A small network was shown many inputs. Here are its activations along a few directions, one row for each input.
In each table, some parts of the input vary, and every possible input appears once, in random order.
A made-up example of a description, with smaller parts first: one of 5 places around a ring, together with either a single point or one of 11 places along a line or (one of 3 separate values, together with one of 4 places along a line).
Shared parts are said once, and a part with two or three values counts as separate values.
(in the rows, 128 means zero)

Other details of the inputs shift rows strongly along three fixed directions, in all tables alike. That doesn't count.
To show where, the next rows are all for the same input, with only those details redrawn:
[ 97 147 151 130 167  88 104 107 161 178 148 129]
[106 101 112  75 114 188  88 151 129  96 107 100]
[110 135 100 125 156 139 133 160 108 185  91  85]
[144 166 164 203 181 129 146  68 122 123 163 166]

Rows:
r1: [137 108 136  73  52 158  81 158 100 114 106 109]
r2: [120 162 152 118 111  70 111  98 149 181 121 148]
r3: [153 181 156 214 167 136 132  79 130 129 162 176]
r4: [114 147 155 108 125  66 125  84 140 174 123 134]
r5: [ 95 148 139  73 124 140  61  91 194  80 143 160]
r6: [ 99 104 159 124 198  70 125 107 183 170 138 126]
r7: [110 103 147  65  81  96 103 101 188  79 160 157]
r8: [108 135 166 143 135  69  86 125 139 192 155 131]
r9: [118 175  77 124 149 148 130 151 126 173  74 107]
r10: [109 119  80 129 157 123 161 185 131 174 111  90]
r11: [140 190 143 185 188 127 154  54 129 113 143 172]
r12: [150 188 119 200 174 119 168  87 163 102 163 187]
r13: [130  88 143  61  70 154 101 140  88 102 107  92]
r14: [182 116 151 139  77 197 133 110  53  53 121 139]
r15: [117 110 155 100 151  40 134  82 162 171 117 132]
r16: [118  36 140  80 121 153 101 160 122  90 103  87]
r17: [172 132 128 136  82 202 142  97  77  49  98 152]
r18: [161 159 110 203 165 184 172 123  70 132 105 126]
r19: [164 102 141 161 102 212 118 123  63  47 130 138]
r20: [190 138 117 197 110 140 203 143  54 127 125 131]
r21: [103 114 152 145 139  53 118 143 159 172 177 134]
r22: [110 135 100 125 156 139 133 160 108 185  91  85]
r23: [185 144 141 186 120 149 183 114  28 137 105 120]
r24: [111  79 132  84  92 166  80 161 101 104 113  95]
r25: [163 132 157 143  88 135 134  73 156  34 173 196]
r26: [119 165  55 130 146 131 151 178 155 164  94 111]
r27: [122 115 183  71  69 105  59 108 146 112 157 146]
r28: [120 112  94 149 120 108 138 206 110 187 116  96]
r29: [129 119  88 110 114 101 182 152 113 167  93  95]
r30: [115 121  83 103 186 123 158 145 138 169  64  94]
r31: [163 164 107 207 160 186 167 127  73 134 105 130]
r32: [112 149  60 118 158 127 166 168 145 159  96 101]
r33: [133 129  85 117 104 104 172 161 119 171  92 103]
r34: [153 129  88 137 136 216 169 119 120  14 127 151]
r35: [171 169 144 198 121  94 175  82 138 118 157 187]
r36: [100 120 176 135 149  64 100 114 132 184 155 117]
r37: [130  72 124  65  69 141 129 162 108  89 129  98]
r38: [143 151 134 145 139 163 126  75 180  12 181 199]
r39: [103 146 126 144 153  76 115 142 195 169 168 146]
r40: [108  91  91  82 110 175 110 179 155  85 128 111]
r41: [143 194 141 188 183 129 150  58 133 116 143 176]
r42: [125  95 181 106 147  32 127  99 141 179 137 115]
r43: [182 175 113 194 111 161 178 112  62 137  81 144]
r44: [101 109 155 142 144  50 123 140 156 171 177 130]
r45: [137 108 108 116 104  93 169 175  89 180 112  85]
r46: [ 97 108 140  90 117 123  75 129 213  79 185 157]
r47: [ 90 110 166  78 131 133  66  97 179  89 162 138]
r48: [125 125 158 119 111  42 134 129 145 176 167 134]
r49: [169 113 136 167  94 215 108 130  68  53 130 145]
r50: [142 145 150 205 186 113 179  88 142 102 186 169]
r51: [ 95  72 170  90 108  99  85 128 174  78 193 141]
r52: [143 124 104 126  91  97 154 187  99 187 110  97]
r53: [120 180  76 128 145 149 125 155 130 174  73 110]
r54: [130 140 107 109 109 117 149 136  94 181  71  97]
r55: [103  86 161  99  94 104  69 139 183  85 191 151]
Question: Changing only one part turns r44 into r45. The same change can be made to r55. Which row results?
Answer: r20
Question: Changing only one part turns r2 into r9. The same change can be made to r4. Which row results?
Answer: r11
Question: Describe the family of inputs behind these rows.
Answer: one of 5 places around a ring, together with either a single point or (one of 2 separate values, together with one of 5 places along a line)
Question: Change only the place on the ring of 5 in r6. List by row number the other rows that result.
Answer: r15, r16, r30, r42
Question: List by row number the other rows that have the place on the ring of 5 in common with r3.
Answer: r6, r10, r18, r22, r31, r39, r40, r46, r47, r50
Question: Change only the place on the line of 5 in r32. List by row number the other rows that result.
Answer: r12, r26, r34, r38
Question: Change only the choice among 2 separate values in r7. List by row number the other rows that result.
Answer: r54

Rows:
r56: [ 90 132 125  62 111  83  86 140 165 184 103 108]
r57: [ 88 104 120  68 117  75 107 159 175 169 126 103]
r58: [128 131 104 148 139 105 164 163 109 176 123 104]
r59: [111 111 113  59  99 167  87 135 147  88 104 118]
r60: [ 73 136 117  66 137 101  89 151 175 178 124  99]
r61: [185 105 212 179 102 113 149  72  58  89 170 157]
r62: [132 131 107 148 131 102 162 162 105 179 122 106]
r63: [155 138 150 189 144 137 160  93 121  72 181 170]
r64: [124 123 102 155 155 111 158 163 119 175 113 106]
r65: [146 134  93 134 140 202 154 129  95  85  90 119]
r66: [129 123 105 155 147 108 156 162 116 178 111 107]
r67: [118 133 172 108 119 125  68  81 178  84 161 172]
r68: [137 131 111 147 123  99 160 162 101 181 120 106]
r69: [103 129 180 111 128  21  99  92 200 168 182 159]
r70: [118 135 168  97 114 119  80  72 177  82 158 172]
r71: [127 178 157 185 188  81 135  82 152 175 152 160]
r72: [153 133 102 146 128 203 139 137  89  92  90 122]
r73: [114 116 120  65  78 164  79 143 133  96 115 116]
r74: [133 152 111 148 139 119 134 141 107 189  89 111]
r75: [159 133 148 183 149 136 165  83 127  70 167 173]
r76: [166 130 159 194 137 137 150  90 120  76 165 178]
r77: [139 127 155 137 106  99 134 123  52 202  95  95]
r78: [122  78 124  76  78 154  89 160 142  85 123 120]
r79: [144 111  94 148 126 188 166 158  91  78 124 112]
r80: [146 103  96 153 136 191 158 157  97  78 112 116]
r81: [107  81 107  65 106 159 106 153 157  72 128 113]
r82: [123 159 104 141 145 122 146 143 109 184 104 106]
r83: [130 185 160 180 162  70 138  80 139 177 160 160]
r84: [107 140 164 102 125 127  80  82 179  81 177 166]
r85: [150 135  96 134 132 200 153 129  91  87  88 121]
r86: [103 108 112  69 120 179  78 145 155  88 111 114]
r87: [135 127 106 143 135  99 168 153 112 177 107 107]
Question: Changing only one part turns r77 into r61. The same change can be made to r60. Which row results?
Answer: r79
Question: Describe the family of inputs behind these rows.
Answer: one of 2 separate values, together with either a single point or (one of 3 separate values, together with one of 5 places along a line)
Question: Change only the choice among 3 separate values in r82. List by row number the other rows that result.
Answer: r59, r72
Question: Start at r80 and move only the place on the line of 5, one step at a time. The first step leads to r64. Which rows follow, in order?
Answer: r66, r76, r78
Question: Change only the choice among 3 separate values in r71. List by row number the other rows that result.
Answer: r84, r85
